A small network was shown many inputs. Here are its activations along a few directions, one row for each input.
Each table varies a few parts of the input and shows all the possible inputs, shuffled.
A made-up example of a description, with smaller parts first: ring(8) and (point or ring(9) or (values(3) and line(4))).
Shared parts are said once, and a part with two or three values counts as separate values.
(in the rows, 128 means zero)

Other details of the inputs vary at random and push rows far along two fixed directions, the same in every table; ignore that.

Rows:
x1: [134 156  48 115 107 144  92  97  82 125 195 123  72 141 205]
x2: [165 158  42  89 117 133 109 152  61 132 195 122  92 108 184]
x3: [130  64 135 192 172 147 154 134 132 120 152 158 154 134 139]
x4: [110 196 161  50  68 103  80 104 154 145  57  89  59 144 116]
x5: [158 159  35  92 110 134 104 125  81 132 201 125 101 113 189]
x6: [135  73 123 180 175 142 159 142 131 118 156 166 170 116 127]
x7: [130  66 127 194 173 151 154 131 130 121 152 154 153 136 133]
x8: [109 209 159  65  55 103  75  88 144 130  68  81  86 140 112]
x9: [165 157  49  85 116 129 110 155  63 130 197 126  92 106 191]
x10: [107 126 222 132 132 104 158 147 171 123  47 120 188 115  41]
x11: [153 139  51  90 121 133 101 134  91 143 181 133  57 122 205]
x12: [153 160  35  99 106 135 105 130  79 129 202 123  96 120 188]
x13: [131 210 153  49  52  96  87 129 140 136  75  78 105 128  95]
x14: [127  68 130 191 174 145 155 127 133 117 151 161 159 125 138]
x15: [ 90 123 218 156 119 115 147 114 187 123  50 109 174 146  52]
x16: [135  60 126 166 188 142 166 157 140 134 144 175 142 122 130]
x17: [114  71 130 195 176 155 151 101 136 118 153 160 152 143 142]
x18: [129 203 154  26  72  88 104 152 135 149  61  88  86 113  97]
x19: [125  71 125 190 173 148 159 119 135 121 156 155 166 130 137]
x20: [104 129 216 131 132 107 161 139 173 126  52 114 195 120  39]
x21: [119  65 140 197 175 154 146 115 133 117 149 163 140 147 145]
x22: [ 91 116 226 160 127 125 134 102 186 123  42 115 153 157  54]
x23: [120 220 148  46  57  92 102 134 127 135  78  71 116 119  90]
x24: [138  71 120 184 175 149 158 145 128 122 156 159 164 127 121]
Description of these inputs: line(4) and (point or ring(5)).
Changing only the line(4) part turns x14 into x6. The same change can be made to x15. Which row results?
> x12
Change only the line(4) part in x17. List by row number the other rows that result.
> x5, x19, x20
List by row number the other rows that have the line(4) part in common with x17.
> x1, x4, x8, x21, x22
List by row number the other rows that have the line(4) part in common with x10.
> x2, x9, x18, x20, x23

Rows:
x25: [125 103 164 152 159 128 161 145 130 117 120 143 179 115 100]
x26: [112 101 158 174 146 140 144 132 143 117 123 136 157 145 101]
x27: [136 153 129 103 104 122 102 121 129 133 107 118  98 129 126]
x28: [129 103 159 161 159 130 157 150 126 117 116 136 172 115  95]
x29: [120 166 133 104  97 119 105 115 127 121 124 114 122 128 130]
x30: [105  93 154 158 163 134 155 129 159 128 113 153 146 132 105]
x31: [157  62  54 182 185 169 141 140  88 128 218 179 110 137 194]
x32: [125  95 153 169 147 136 139 120 145 118 117 132 160 129 104]
x33: [119  96 160 174 149 134 148 125 142 123 116 129 163 128 111]
x34: [122  96 159 162 149 134 142 115 150 118 120 139 168 130 108]
x35: [118  87 170 159 159 130 152 129 153 130 110 146 151 129 120]
x36: [139 157 133  88 113 112 117 151 111 133 108 113 109 112 120]
x37: [116  90 163 167 158 134 144 136 149 121 110 149 139 130 108]
x38: [151 149 110  84  92 109 119 161 149 142 117 117 126 112 116]
x39: [127 160 130 111  95 123 112 122 123 133 121  94 118 140 128]
x40: [174  66  35 178 172 148 158 166 102 126 236 175 158 105 179]
x41: [118 164 121 101 102 119 120 110 132 137 120 101 125 126 129]
x42: [113  92 169 160 159 132 146 131 154 121 113 156 147 132 112]
x43: [103 102 150 164 152 130 161 118 148 120 115 140 166 131 106]
x44: [117 105 150 150 162 130 170 142 135 125 119 140 178 115  91]
x45: [114 156 123  92 108 114 121 119 133 136 109 118 102 128 132]
x46: [133 149 133  92 107 118 104 116 137 132 112 117 105 128 134]
x47: [116  98 165 167 150 132 151 120 147 122 119 136 171 129 115]
x48: [122 154 137  95 104 112 113 121 128 129 110 120 103 127 140]
x49: [122 162 129 112  93 120 113 122 119 124 119 102 115 142 126]
x50: [129 150 134 103 102 122 113 129 130 141 112 103  98 140 133]
x51: [125 101 153 172 146 137 138 120 140 119 115 140 160 131 102]
x52: [130 151 134 103 105 118 109 126 128 137 108 106 100 125 136]
x53: [124  91 165 159 158 134 145 124 154 126 109 157 150 133 110]
x54: [136 166 129  97 102 119 120 146 106 128 122 101 126 126 111]
x55: [124 166 116 101 101 123 112 105 132 133 118 113 125 130 119]
x56: [136 156 133  88 110 117 120 155 112 137 113 110 107 127 116]
x57: [123 162 129 112  96 116 110 118 117 121 114 105 117 127 129]
x58: [166 118  25 119 136 154 104 132  73 134 220 140  68 132 216]
x59: [141  59  53 177 197 160 160 134  98 135 217 177 123 119 203]
x60: [115  91 162 166 154 139 146 139 149 125 116 145 137 145 106]
x61: [125 151 120  89 111 120 112 114 142 140 111 114 105 129 126]
x62: [136 158 137  79 114 110 119 146 114 133 112 120 115 112 126]
x63: [113 168 119 102 102 121 114 113 132 128 123 112 121 129 122]
x64: [132 156 125 109  95 125 104 116 128 128 122  99 117 142 120]
x65: [163 135  28 123 129 149 103 115  66 124 226 150  97 119 216]
x66: [125 152 134 103 103 114 111 126 124 128 106 114  96 126 134]
x67: [126 157 119  92 110 121 112 114 138 141 109 122 105 131 124]
x68: [123 163 129 112  96 121 102 120 122 121 120 108 116 127 123]
x69: [124 152 133 103 100 119 114 130 125 132 110 111  94 141 131]
x70: [124 160 116  98 102 121 112 105 136 132 120 105 124 128 121]
x71: [117  95 154 141 170 127 168 151 140 134 110 150 159 115  95]
x72: [126  83 158 163 157 135 141 129 152 125 108 142 142 130 108]
x73: [121 164 133 104  96 113 113 113 122 120 118 111 123 127 135]
x74: [165 134  21 129 126 155 101 124  62 127 227 139  88 134 209]
Changing only one part turns x73 into x48. The same change can be made to x63. Which row results?
> x30
Changing only one part turns x36 into x28. The same change can be made to x71. Which row results?
> x44
What do these inputs look like to the network?
> values(2) and (point or (line(4) and (point or ring(5))))
Change only the values(2) part in x40. List by row number the other rows that result.
> x38
Change only the line(4) part in x66. List by row number the other rows that result.
> x45, x48, x69
